Each row below holds a small network's activations on one input, seen along a few directions.
In each table, some parts of the input vary, and every possible input appears once, in random order.
A made-up example of a description, with smaller parts first: values(3) and (point or line(9) or (ring(5) and line(6))).
Shared parts are said once, and a part with two or three values counts as separate values.

Other details of the inputs shift rows strongly along two fixed directions, in all tables alike. That doesn't count.

Rows:
x1: [-13  10  12  22  -6 -24  16   5  14  11 -20]
x2: [ -9 -12  20   7  -4  27 -22   3 -10  -9  44]
x3: [ -5  -8  20   1   3  36 -25  -4 -19   2  33]
x4: [ 11   1 -26 -27   8   4   3   0  -2 -11  -6]
x5: [ -7  -5  16   1   5  40 -22   6 -20  -4  33]
x6: [ 16  -3 -19 -28  -2   3  11  -6  -3  -3  -9]
x7: [-31   7  48  51  -5   8  -6   7  -4  21  22]
x8: [-13   6  10  26  -3 -27   0   4  14   7 -23]
x9: [ 14  -2 -16 -29   2   4  13  -5  -1  -2  -6]
x10: [ 16 -14 -15 -16  -5 -10   9 -10   5  -4   8]
x11: [ 13  -6 -18 -18  -3  -8   2  -7   9 -14   5]
x12: [ 16   2 -24 -24   7   3   2  -4   0  -9  -7]
x13: [-10  17   8  20   6 -13  15   8   3  19 -29]
x14: [-11  17   4  19   4 -14  -1  14   1   9 -36]
x15: [ 18  -4 -20 -21   9   3   1  -8  -2  -9  -8]
x16: [-11  -8  17   5  -3  26 -19  -1  -9  -8  45]
x17: [ 15 -11 -16 -16  -1 -10   1 -11   7 -14   3]
x18: [ 12  -9 -15 -20  -6 -10  -4  -3   3 -14   3]
x19: [-13   9  10  24 -10 -24  13   4  12  11 -22]
x20: [ -7  13   5  23   5 -13  13   7   3  20 -31]
Each input here is: values(2) and (line(4) or ring(6)).
The inputs of x2 and x5 match in every part but the values(2) part. If x10 is changed in the same way as x2 into x5, which row does it become?
> x20

Rows:
x21: [ 17  -6 -15 -26   6   8  -4  -7  -8  -5  -4]
x22: [ 11 -10 -14 -17  -1  -7   6  -5   6 -10   8]
x23: [-12  18   0  29   0 -45  21   8  25  10 -49]
x24: [-16   9  14  32  -2 -20   7   8  10  10 -18]
x25: [ 14 -18 -10 -23  -6   9  -4  -8  -4 -11  30]
x26: [ 16 -21  -6 -27  -7  22  -9 -14  -7 -16  43]
x27: [ 15  -5 -30 -21  -2 -31  17  -3  14  -8 -20]
x28: [-17   4  27  31  -7   5  -9   1  -1   8  16]
x29: [ 13  -4 -23 -20  -6 -22  10  -8  13 -10 -13]
x30: [ 15 -10 -12 -34   5  31  -1  -8 -14  -6  28]
x31: [ 11  -4 -10 -15   6  10  -6  -5  -8  -1  -5]
x32: [  9 -10  -1 -26   1  38  -8  -6 -20  -3  32]
x33: [-24  -6  50  35  -6  40 -27  -4 -17   8  62]
x34: [-23  19  32  49   8   6 -11  12  -7  22 -16]
x35: [-13  16  15  33  10  -6  -1   8  -2  17 -28]
x36: [-22   7  40  31   1  42 -16   8 -22  17  31]
x37: [-19  -4  38  26  -7  22 -18   0  -9   6  36]
x38: [  9 -20   2 -20  -7  24 -13 -13  -8 -13  44]
x39: [  4   7 -16 -15   6  -3   2   5   1  -6 -20]
x40: [-24   9  27  38  -5 -14  -2  12   5  14  -9]
x41: [ 19  -9 -27 -24  -5 -19  12  -5  10 -13  -9]
x42: [ 13  -7 -22 -19  -4 -21  11  -3  11 -10 -14]
x43: [ 13   4 -27 -24   7  -4   3   3   2 -12 -17]
x44: [-23  18  19  46  -2 -32  11  10  16  16 -35]
x45: [ 17   8 -32 -15  11 -29  18  -1  12   0 -50]
x46: [-23   8  35  28   4  38 -25  11 -18   7  26]
x47: [-29  26  24  46  10  -4  -3  19   2  16 -27]
x48: [-25  25  24  42   5  -4   8  15  -1  24 -29]
x49: [ 14 -12  -7 -36   1  35  -6  -7 -18  -7  30]
x50: [-17  16  12  34  -1 -30  11   6  17  12 -29]
x51: [ 17  -3 -28 -27  -5 -31  15  -7  16 -12 -23]
x52: [ 19   1 -41 -25  -3 -52  28   0  24 -10 -53]
x53: [ 16 -14 -20 -27  -1  -4   4  -7   4 -11  15]
x54: [  9 -22   1 -22  -7  23 -13  -9 -11 -10  47]
x55: [ 16 -10 -19 -35   6  26  -9  -5 -12 -17  22]
The inputs of x31 and x35 match in every part but one. If x38 is changed in the same way as x31 into x35, which row does it become?
> x44
Describe the family of inputs behind these rows.
> line(5) and (values(3) or line(4))
List by row number the other rows that have the line(5) part in common with x37.
> x21, x39, x40, x49, x51, x52
Which other rows does x53 become when the line(4) part takes its other values? List them by row number.
> x22, x23, x50

Rows:
x56: [-13  12  24  37  14  20  -2   1  -9  20  16]
x57: [ 13  -7 -22 -29  -6  13 -13   7  -8 -17  15]
x58: [ 17  -7 -18 -26   9  19   8 -14  -3  -6  19]
x59: [ -8 -11  37  35 -21  10   1  -6 -13  29  10]
x60: [ -8  -5   1  18  -3 -44  18  16  21  -1 -16]
x61: [ 11   1 -11 -27   1  -9   8  -2   7  -3 -23]
x62: [-15  -1  -1  17  -6 -44  10   2  25   4 -19]
x63: [ 10  -1 -21 -14   6  -8  -1   2   9 -16 -26]
x64: [ 24 -13 -19 -44   5  12  -3 -14  -9  -6   7]
x65: [ -6  -1   5  -5   0  26   4  -2 -11  -4  29]
x66: [  0  -6   4   2   8  26 -23  -2 -12  -6  17]
x67: [ -7  24 -13   8  -4 -22  25  16  15   9 -29]
x68: [  9   2 -16 -29  -3 -12  11   1  -2  -5 -24]
x69: [-11   6   0  19 -10 -43   6  -8  24   0 -21]
x70: [ -9  -3   9   4  -1  25 -20   5 -15 -11  18]
x71: [-14   8  21  39  14  18 -26   8 -14  11   5]
x72: [  8  -8   7 -10  12  20 -12  -8 -20   8  16]
x73: [ 18  -9 -17 -49  -9  11  -1   1 -10 -10  14]
x74: [  5   8  -1  24 -11 -42   8  -6  25  -8 -23]
x75: [-23  11  32  32   4  22   1   5   1  12  14]
Describe the family of inputs behind these rows.
> point or line(4) or (values(3) and line(5))
Which of the alternatives is x68?
> values(3) and line(5)
A walk changes only the line(4) part. It starts at x74 and steps to x69. List the rest of the walk in order.
> x62, x60
